A small network was shown many inputs. Here are its activations along a few directions, one row for each input.
Each table varies a few parts of the input and shows all the possible inputs, shuffled.
A made-up example of a description, with smaller parts first: one of 3 separate values, together with either a single point or one of 9 places along a line or (one of 5 places around a ring, together with one of 6 places along a line).
Shared parts are said once, and a part with two or three values counts as separate values.
In the rows, zero is written as 128.

Other details of the inputs shift rows strongly along two fixed directions, in all tables alike. That doesn't count.

A family of inputs:
row 1: [ 60 177 102 162 121 118 187  86 146  68 172 144]
row 2: [112 130 151 121 124 146 131 155 130 148 119 118]
row 3: [167 127 147 124 137 130 113  89 132 123  66 161]
row 4: [155  94 149 109 114 136  90 163 115 222  71 123]
row 5: [180 136 138 103 157 127 106 108 147  77  88 142]
row 6: [156 104 149 135 133 139  88 101 155  92 101 164]
row 7: [130 111 134 117 145 147 121 175 140 180 142  92]
row 8: [152 127  92 123 123 128 125 143  88 161 143  75]
row 9: [139 108 119 131 120 123 127 157  72 164 155 100]
row 10: [126 109 130 119 135 146 123 164 142 175 147  98]
row 11: [113 142 117 136 124 120 153 109 129 146 124 129]
row 12: [116 129 132 134 120 104 137 104 133  75 147 169]
row 13: [ 78 155 125 142 116 118 183 116 144  49 202 149]
row 14: [135  99 114 146 124 148 106 156  95 175 150  82]
row 15: [ 54 149 117 148  99 130 168 149 133 139 176 110]
row 16: [165 115 163 109 143 120 107 114 130  84 102 172]
row 17: [137 147 110 119 126 121 140 103 151  83 138 133]
row 18: [109 127 122 135 119  97 132 111 130  93 147 168]
row 19: [ 63 125  87 147 110 124 153 160 143 179 200  92]
row 20: [123 162 146 132 155 141 159 104 142  75 117 138]
row 21: [185 113 120  83 141 123 104 149 128 188  92 102]
row 22: [155  82 127 122 124 125  80 144 132 204 101 124]
row 23: [176 123 140 145 140 139 101  87  86 109  71 140]
row 24: [135 119 138 101 141 122 141 176 117 169 147 110]
row 25: [123 150 134 122 141 138 159 124 132 136 124 117]
row 26: [109 138 142 163 115 150 121 118  96  76 130 128]
row 27: [ 47 143 103 145  96 123 164 167 126 181 178  99]
row 28: [161 127 109 119 129 101  94  85 143  93  89 163]
row 29: [104 150 163 136 138 149 136 129 144  67 121 144]
row 30: [176 120 119 111 130 106  91  92 140 110  82 154]
Each input here is: one of 5 separate values, together with either a single point or one of 5 places along a line.
Changing only the choice among 5 separate values turns row 18 into row 1. The same change can be made to row 9. Which row results?
> row 23

A family of inputs:
row 31: [166 115 143 106 141 122 118 134 126 178  83 135]
row 32: [139 128 126 123 128 123 126 112 123 106 134 137]
row 33: [127 130 128 121 132 123 147 138 129 162 125 126]
row 34: [112 131 120 131  99 125 128 111 166 100 140 147]
row 35: [131 115 132 125 136 138 112 147 137 151 127 120]
row 36: [ 87 153 113 158 117 135 167 114 124  59 193 121]
row 37: [144 101 143 134 136 132  86 125 135 129 101 145]
row 38: [105 141  98 121 124 113 153 157 121 180 151 101]
row 39: [178 120 141 115 138 135 110 122 116 118 100 127]
row 40: [137 111 119 124 120 117 117 128 110 152 133 123]
row 41: [ 94 133 122 135 123 127 134 152 126 129 152 117]
row 42: [126 124 125 150 125 138 117 113 127 112 127 127]
row 43: [113 153 111 117 134 116 158 139 136 134 143 112]
row 44: [154 121 126 120 129 135 127 140 110 143 128 108]
row 45: [146 128 141 147 127 128  93  92 118  68  86 162]
row 46: [ 96 135 107 137 121 130 147 128 135 139 162 108]
row 47: [140 129 123 108 129 123 121 138 119 160 106 114]
row 48: [111 148 108 123 138 126 164 135 151 138 159 105]
row 49: [146 136 133 126 131 135 117 124 118 112 100 126]
row 50: [110 134 141 158 119 139 134 107 119  90 131 144]
row 51: [ 80 153 139 133 131 143 177 150 143 106 178 112]
row 52: [ 97 148 125 142 128 124 162 115 138 102 152 144]
row 53: [178 124 144 113 139 134  96 123 116 129  68 131]
row 54: [117 139 122 149 130 110 137  85 138  46 149 167]
row 55: [143 127 138 123 102 114  95  95 153  75  88 180]
row 56: [102 150 111 138 119 135 150 143 115 128 153 101]
row 57: [155 116 132 121 136 131 100 108 134 133  95 140]
row 58: [155 120 147 111 143 131 116 135 132 109 122 133]
row 59: [133 130 152 154 126 141 116  91 123  67 104 165]
row 60: [151 116 144 116 140 131 113 135 129 109 123 136]
row 61: [143 130 128 117 132 125 131 114 127 104 132 132]
row 62: [117 140 128 143 126 122 135  84 133  42 149 158]
row 63: [130 131 120 117 125 122 121 133 117 151 114 120]
row 64: [151 101 156 118 134 136  97 149 118 172  91 138]
row 65: [102 135 106 136 113 131 143 160 105 172 151  87]
row 66: [122 128 108 128 118 135 149 159 104 169 167  86]
row 67: [169  93 148 119 136 124  79 129 118 130  94 152]
row 68: [138 123 114 124 136 122 124 128 137 158 122 126]
row 69: [136 138 129 119 138 134 133 112 146 112 124 123]
row 70: [ 97 143 148 137 133 142 154 131 142  85 152 137]
row 71: [142 111 123 136 119 128 115 134 103 145 131 116]
row 72: [176 117 160 119 138 143 104 120 118 136  71 139]
row 73: [132 119 133 117 132 128 108 156 120 157 114 121]
row 74: [118 104 139 125 123 134 121 169 114 199 128 113]
row 75: [152 134 158 119 147 130 102 111 143  63  88 160]
row 76: [137 120 133 121 124 144 136 160 107 195 119  96]
row 77: [ 96 139 110 135 115 118 139 130 118 136 148 115]
row 78: [ 83 127 135 146 119 134 146 150 126 137 163 122]
row 79: [130 118 136 139 127 116 120 111 126 132 108 157]
row 80: [147 119 133 143 139 117  98  81 146  81  94 174]
row 81: [111 134 107 117 127 134 152 150 133 178 156  85]
row 82: [139 123 112 119 131 113 135 137 121 155 141 123]
row 83: [162 108 126 123 134 109 103 113 121 131 105 153]
row 84: [161 117 135 132 135 142  98 115 126 128  94 133]
row 85: [136 134 121 126 141 125 133 112 149 113 122 136]
row 86: [ 94 149 110 146 123 109 145 111 133  91 148 142]
row 87: [ 75 143 122 154 122 127 159 126 136  59 199 131]
row 88: [ 99 135  97 127 120 110 149 155 119 181 152 103]
row 89: [134 124 138 134 123 143 128 137 111 153 116 121]
row 90: [129 137 134 136 128 120 109  87 130  65 102 164]
row 91: [160 111 146 108 132 131 110 131 117 175  84 131]
row 92: [169 123 140 121 142 144 107 118 133 124  91 124]
row 93: [ 79 174 107 139 130 118 180 116 147  66 174 128]
row 94: [117 122 124 133 124 119 137 134 123 166 128 133]
row 95: [103 133 136 146 119 127 137 104 126 103 135 146]
row 96: [167  95 127 103  99 112  92 136 132 171 102 142]
row 97: [116 126 127 127 130 131 137 147 126 119 164 120]
row 98: [104 139 129 132 121 133 151 126 125 134 145 125]
row 99: [134 111 127 111 137 139 120 170 133 191 130  95]
row 100: [130 152 135 126 137 127 147  88 143  38 145 148]
row 101: [129 120 127 107 132 129 121 176 119 187 122  97]
row 102: [111 132 115 148 122 141 136 128 127 127 149 109]
row 103: [153 103 147 125 133 121  74 130 118 134  78 152]
row 104: [114 136 132 123 140 141 143 146 150 122 151 108]
row 105: [108 139 125 114 124 133 166 154 124 181 151  92]
row 106: [172 110 133 118 137 143  99 135 122 167  87 113]
row 107: [126 137 111 120 133 116 154 132 131 125 157 120]
row 108: [ 99 124 103 133 117 127 141 145 125 182 160  93]
row 109: [111 153 117 114 128 125 154 136 130 131 143 104]
row 110: [108 132 106 139 129 120 142 123 142 135 150 124]
row 111: [105 133 135 133  93 125 138 115 153 104 136 158]
row 112: [166 128 133 112 145 115 124 109 135 103 111 148]
row 113: [119 119 134 139 134 136 113 128 142 111 132 136]
row 114: [123 118 134 129 120 128 125 127 116 160 118 131]
Changing only one part turns row 90 into row 46. The same change can be made to row 65. Which row results?
> row 102
Changing only one part turns row 49 into row 106. The same change can be made to row 55. Which row results?
> row 34
Describe the family of inputs behind these rows.
> one of 4 separate values, together with either a single point or (one of 4 places along a line, together with one of 5 places along a line)
Which other rows does row 46 become when the place on the line of 5 takes its other values? List them by row number.
> row 57, row 69, row 81, row 108
Which other rows does row 80 become when the place on the line of 4 takes its other values? List them by row number.
> row 37, row 42, row 108
Which other rows does row 41 become when the choice among 4 separate values takes its other values? List them by row number.
> row 67, row 74, row 113
A walk changes only the place on the line of 4. It starts at row 83 and steps to row 62. List the rest of the walk in order.
> row 36, row 67
